Each row below holds a small network's activations on one input, seen along a few directions.
In each table, some parts of the input vary, and every possible input appears once, in random order.
A made-up example of a description, with smaller parts first: line(6) and (point or (values(2) and ring(5)) or ring(11)).
Shared parts are said once, and a part with two or three values counts as separate values.
In the rows, 128 means zero.

Other details of the inputs shift rows strongly along two fixed directions, in all tables alike. That doesn't count.

Table:
x1: [138 163  93  97  86  71 169  99 175 149  77 111 149]
x2: [158 115 102 142 159 125 115 143 131 111 145 138 103]
x3: [ 38 144 192 157  90 152  86 160 117 116 107  98 192]
x4: [179 126 109 130 150 139  97 130 137 124 136 128 115]
x5: [144 173 101 104  92  59 179  96 157 154  95  95 151]
x6: [168  94 129 113 175 132 121 124 110 155 137 137 103]
x7: [158 127 113 132 138 131 111 138 149 120 120 135 123]
x8: [ 15 133 214 141 113 158 113 127 119 119 126 118 171]
x9: [126 132 112  78 107  61 194  92 149 180  75 121 140]
x10: [136 150 122  86  96  71 200  64 165 168 120 111 151]
x11: [135 123 139 140 127 147  99 145 113 103 139 152 107]
x12: [166 123 101 137 159 124 111 131 123 122 154 126 106]
x13: [166 119 114 144 159 134 114 142 136 108 132 133 102]
x14: [160  86 130 118 174 132 125 135 120 143 127 150 101]
x15: [ 30 149 190 149  78 150 105 161  96 114 126 104 171]
x16: [134 165  95 104  94  64 181 100 166 144  81 104 140]
x17: [ 20 158 186 143  89 149 101 160  99 110 117 115 159]
x18: [132 114 121 153 135 147 109 148 115 117 151 126 113]
x19: [ 73 164 142 106  89 120 171 102 124 162 109 115 196]
x20: [ 18 132 220 144 110 153 116 133 119 119 131 120 180]
x21: [156 119 102 143 150 136 118 145 127 119 149 145  95]
x22: [132 124 134 136 129 150  97 139 113 103 134 149 100]
x23: [132 153  93  84  94  89 210  89 158 163  95 134 168]
x24: [ 97 143 157 139 120 153  94 151  96 116 150 124 128]
x25: [152 116  98 140 161 131 111 137 130 111 140 135  96]
x26: [139  81 148 130 161 145 116 138 108 142 130 134 116]
x27: [174 110 111 146 151 136 116 136 133 111 135 120 106]
x28: [150 120  99 140 152 141 114 139 126 118 144 141  88]
x29: [ 89 135 157 144 120 155  99 162 106 105 141 135 126]
x30: [165 127 101 138 149 134 113 134 118 130 159 133  97]
x31: [157 105 103 121 168 175 128 121 125 122 138 160 114]
x32: [170  95 104 126 156 171 136 121 122 128 146 149 123]
x33: [135 133 120  92  87  73 206  69 171 159 113 111 152]
x34: [142 114 137 143 119 150 101 140 110 106 142 139 110]
x35: [173 128 117 127 131 135 108 124 113 118 148 144  96]
x36: [152 115 102 140 137 117 126 133 131 119 140 119 119]
Each input here is: line(4) and (values(3) or line(6)).
Changing only the line(4) part turns x35 into x34. The same change can be made to x5. Which row results? -> x27

Table:
x37: [ 75 148 176 140  99 107 131 116 145 125 126  89 168]
x38: [118 128 129 115 116 106 143 129 129 149  93 120 148]
x39: [161 123 100 158 151 178  89 156 109  90 168 147  96]
x40: [139 145 109 138 109  99 125 136 125 120 140 114 108]
x41: [155  98 137 145 162 154  87 147 115  98 158 152  73]
x42: [157  83 134 142 191 208  92 139  97 116 180 165 103]
x43: [147 133 117 130 125 137 142 100 160 117 139 123 148]
x44: [164 123 110 146 152 183  85 149 109  95 160 155  95]
x45: [ 24 132 197 142 114 182 110 142  98 120 131 133 175]
x46: [ 53 132 170 126 120 123 135 135 120 146  93 115 170]
x47: [ 71 131 162 122 127 120 140 132 114 160 103 111 176]
x48: [161  89 142 141 163 159  90 142 103 113 161 147  81]
x49: [ 51 135 183 124 103 117 137 123 115 140 119 115 154]
x50: [141 146 120 126 111 102 122 129 125 124 132 121 107]
x51: [165 121 100 122 135 150 132 124 137 110 139 159 102]
x52: [203 134  68 101 129  62 185  82 196 155  97 105 134]
x53: [132 115 141 116 137 114 146 111 118 151 143 126 122]
x54: [204 152  34 100 110  49 182 109 168 152  96 113 111]
x55: [156 133  92 106 122  85 158 120 157 141  90 130 120]
x56: [137 125 120 114 115 144 142 118 124 132 130 144 133]
x57: [ 72 163 145 134  96 108 117 150 122 134  90 105 165]
Describe the family of inputs behind these rows. -> values(3) and (point or line(6))
Changing only the values(3) part turns x52 into x43. The same change can be made to x55. Which row results? -> x51
Which other rows does x53 become when the values(3) part takes its other values? List them by row number. -> x42, x47
Which other rows agree with x40 in the values(3) part? List them by row number. -> x37, x41, x48, x49, x50, x53

Table:
x58: [ 39 142 191 109  90 102 168 105 130 166  97 102 195]
x59: [114 109 166 165 161 181  59 163 100  93 157 137 108]
x60: [ 65 162 148 116  68 108 159 119 132 138  99 113 175]
x61: [153 113 111  88 136  93 188  85 152 167 112 130 131]
x62: [192 139  74  99 108  79 174  94 154 144 129 129 102]
x63: [ 93 136 158 149 120 128 103 148 114 118 129 110 140]
x64: [108 136 136 136 120 133 120 136 117 122 136 128 126]
x65: [110 107 159 168 164 180  58 176  89 100 148 131 111]
x66: [ 38 172 165 124  64 102 146 132 118 141 104 106 184]
x67: [175 121 103 124 141 141 134 111 138 122 151 139 112]
x68: [ 38 167 165 126  67 112 152 123 129 133 104 107 185]
x69: [ 42 170 161 124  72 118 154 118 129 138 108 106 193]
x70: [ 98  75 187 148 188 201  77 151  88 122 149 147 126]
x71: [192 137  66 105 123  69 171 104 158 145 114 120 103]
x72: [143 119 128 135 132 148 118 127 128 111 148 138 114]
x73: [142 119 119 144 152 132 104 144 132 117 129 123 114]
x74: [120 104 160 171 169 175  57 168 109  96 151 127 113]
x75: [172 141  84 104 119  84 162 105 155 139 114 128 109]
x76: [166  93 119 106 164 128 154 104 135 154 129 147 116]
x77: [203 114  76 122 156 107 132 126 151 129 125 135  93]
x78: [ 45 169 160 121  70 122 151 120 125 141 103 108 194]
x79: [194 112  85 126 156 117 123 130 143 127 124 132  94]
x80: [187 136  78 102 124  87 161 108 154 140 115 136 104]
x81: [146 123 117 131 141 157 122 128 125 119 147 144 125]
x82: [136 104 139 154 161 183  74 160  94 102 161 147  95]
x83: [200 117  79 121 151 107 135 127 139 130 132 136  89]
x84: [112 105 157 160 157 197  73 162  99  92 161 151 115]
x85: [160 142  94 106 113  91 155 112 146 140 108 126 118]
Describe the family of inputs behind these rows. -> line(4) and (point or line(6))
Which other rows agree with x67 in the line(4) part? List them by row number. -> x58, x59, x62, x63, x72, x74
